Small tables with named rows and columns. After each table, cells are looked up by row and column.

deg:
fields: nup, neb, lepe
kosi: [71, -83, 10]
pap: [54, 22, 56]
mek: [40, 22, 36]

nup of pap = 54
neb of kosi = -83
neb of mek = 22
lepe of mek = 36
lepe of pap = 56
neb of pap = 22
lepe of kosi = 10
nup of mek = 40
nup of kosi = 71

gam =
columns: pap, senozi, giv, mugim, lusupu, zereno
lineme: [0.4, 0.6, 0.6, 0.8, 0.7, 0.7]
zom: [0.6, 0.7, 0.7, 0.6, 0.6, 0.5]
tatipoz: [0.6, 0.2, 0.7, 0.5, 0.7, 0.9]
veb: [0.6, 0.7, 0.6, 0.6, 0.8, 0.7]
mulut: [0.6, 0.6, 0.6, 0.7, 0.4, 0.5]

mulut, pap -> 0.6
tatipoz, giv -> 0.7
veb, senozi -> 0.7
lineme, zereno -> 0.7
mulut, zereno -> 0.5
mulut, senozi -> 0.6
tatipoz, mugim -> 0.5
zom, lusupu -> 0.6
zom, pap -> 0.6
lineme, senozi -> 0.6
lineme, mugim -> 0.8
zom, mugim -> 0.6
tatipoz, pap -> 0.6
zom, senozi -> 0.7
mulut, lusupu -> 0.4
veb, pap -> 0.6
mulut, mugim -> 0.7
tatipoz, lusupu -> 0.7
tatipoz, senozi -> 0.2
tatipoz, zereno -> 0.9

paf:
	dusenuf	teb	zupiz	mupedim	zuga	kiter	gotemok	lemusu	faz
leda	-347	-512	-57	-425	-369	-537	-295	65	12
dobaku	-373	-504	8	-681	-401	-282	-423	246	712
vid	-241	-403	-431	-533	-172	208	-145	-323	332
kad	27	-302	-185	-249	-257	512	200	467	126
kegavo	-448	-127	-272	-964	-392	224	-549	-54	-56

What is the dusenuf of kad in paf? 27
What is the mupedim of leda in paf? -425
What is the mupedim of kegavo in paf? -964
What is the faz of leda in paf? 12
What is the mupedim of dobaku in paf? -681
What is the faz of vid in paf? 332
What is the mupedim of vid in paf? -533
Row with the largest lemusu: kad

suf.tsv
	tisos	sifebuk	taleteb	ludan	mav	napur	felus
kodulo	179	202	43	16	109	222	103
riv	155	112	62	46	53	147	50
sobek	178	54	211	123	20	205	22
nodites	31	56	221	212	149	45	34
lof	55	137	109	33	141	126	178
gel	78	171	71	108	24	77	32

sifebuk of riv: 112
taleteb of riv: 62
ludan of riv: 46
felus of riv: 50
felus of sobek: 22
felus of nodites: 34
mav of riv: 53
taleteb of lof: 109
ludan of kodulo: 16
mav of kodulo: 109
ludan of sobek: 123

Table kivimos
	keza	kos	gidoko	madi	musunu	ligigon
kul	-0.461	-0.410	-0.546	-0.545	-0.414	-0.430
seso	-0.535	-0.155	-0.272	-0.273	-0.181	-0.686
pum	-0.579	-0.421	-0.223	-0.456	-0.097	-0.504
fum	-0.349	-0.358	-0.867	-0.377	-0.167	0.098
lut	-0.354	-0.385	0.516	-0.379	-0.392	-0.732
nef	-0.021	-0.083	-0.370	-0.122	-0.352	-0.961
tup	-0.290	-0.281	0.002	-0.412	-0.425	-0.557
vafefur	-0.288	-0.267	-0.594	-0.353	-0.128	-0.198
bog	-0.206	-0.234	-0.568	-0.386	-0.222	-0.192
dagenu	-0.373	-0.469	-0.580	-0.294	-0.553	-0.179

What is the madi of bog in kivimos?
-0.386
What is the madi of vafefur in kivimos?
-0.353
What is the kos of kul in kivimos?
-0.410
What is the keza of seso in kivimos?
-0.535
What is the ligigon of pum in kivimos?
-0.504
What is the gidoko of fum in kivimos?
-0.867
What is the ligigon of vafefur in kivimos?
-0.198
What is the madi of kul in kivimos?
-0.545
What is the ligigon of lut in kivimos?
-0.732
What is the ligigon of bog in kivimos?
-0.192
What is the musunu of bog in kivimos?
-0.222
What is the kos of bog in kivimos?
-0.234
What is the keza of vafefur in kivimos?
-0.288
What is the musunu of seso in kivimos?
-0.181
What is the madi of lut in kivimos?
-0.379

Table vudevul
          nase    mef    sib  porir  dutip  kubono   rulo
sotimi   -3563  -2169  -5568    825  -5251   -5670   -918
zor       4201  -4123   7284  -5532   2668   -3191  -4633
sep      -5355   -605  -6347   1370  -4591   -6242  -1150
komo      1514  -2950   3779  -3897   1128   -4049  -3704
miza      3903  -6077  -6347  -4805  -1072   -3287   4654
pevimar   1215  -4318  -4789  -3534  -1291   -4145   2100
bubad    -5654   1544  -6347  -1900    248   -6337    475
keragu    2409  -6468  -6347  -2263  -5031   -3763   2797

sib of sep: -6347
porir of pevimar: -3534
mef of komo: -2950
dutip of miza: -1072
dutip of sotimi: -5251
porir of miza: -4805
dutip of bubad: 248
rulo of komo: -3704
rulo of zor: -4633
sib of bubad: -6347
porir of zor: -5532
porir of bubad: -1900
kubono of sotimi: -5670
kubono of bubad: -6337
sib of sotimi: -5568
dutip of keragu: -5031
rulo of sep: -1150
mef of keragu: -6468
Which row has the largest porir? sep

nubugo =
,zis,disafed,zev,dedobag
vep,-29138,-41345,-18071,-42426
ropap,-30265,-27320,-20081,-27665
vima,-10112,-26785,25185,-26032
vud,-28507,-30669,-16863,-34953
para,-17954,-48418,6855,-40743
nup,-18308,-51977,13599,-41616
sedim,-15133,-47879,17185,-44109
gez,9902,-3222,65246,-6693
sud,13191,-15155,73212,-16050
nogemo,-16995,-36133,9613,-32874
sevam,-20343,-43738,-1737,-38484
fad,-24542,-48752,-2324,-43585
gosiz,-22245,-42734,-130,-38278
kem,-15042,-46530,16668,-40573

What is the zis of ropap in nubugo?
-30265
What is the disafed of gez in nubugo?
-3222
What is the zis of vep in nubugo?
-29138
What is the dedobag of vud in nubugo?
-34953
What is the zev of para in nubugo?
6855
What is the zev of sedim in nubugo?
17185
What is the dedobag of para in nubugo?
-40743
What is the zev of vima in nubugo?
25185
What is the disafed of para in nubugo?
-48418
What is the disafed of vima in nubugo?
-26785
What is the dedobag of gez in nubugo?
-6693
What is the zev of ropap in nubugo?
-20081
What is the zev of nogemo in nubugo?
9613
What is the disafed of vud in nubugo?
-30669
What is the disafed of nup in nubugo?
-51977
What is the zev of sud in nubugo?
73212
What is the zis of kem in nubugo?
-15042
What is the zev of gez in nubugo?
65246
What is the disafed of ropap in nubugo?
-27320

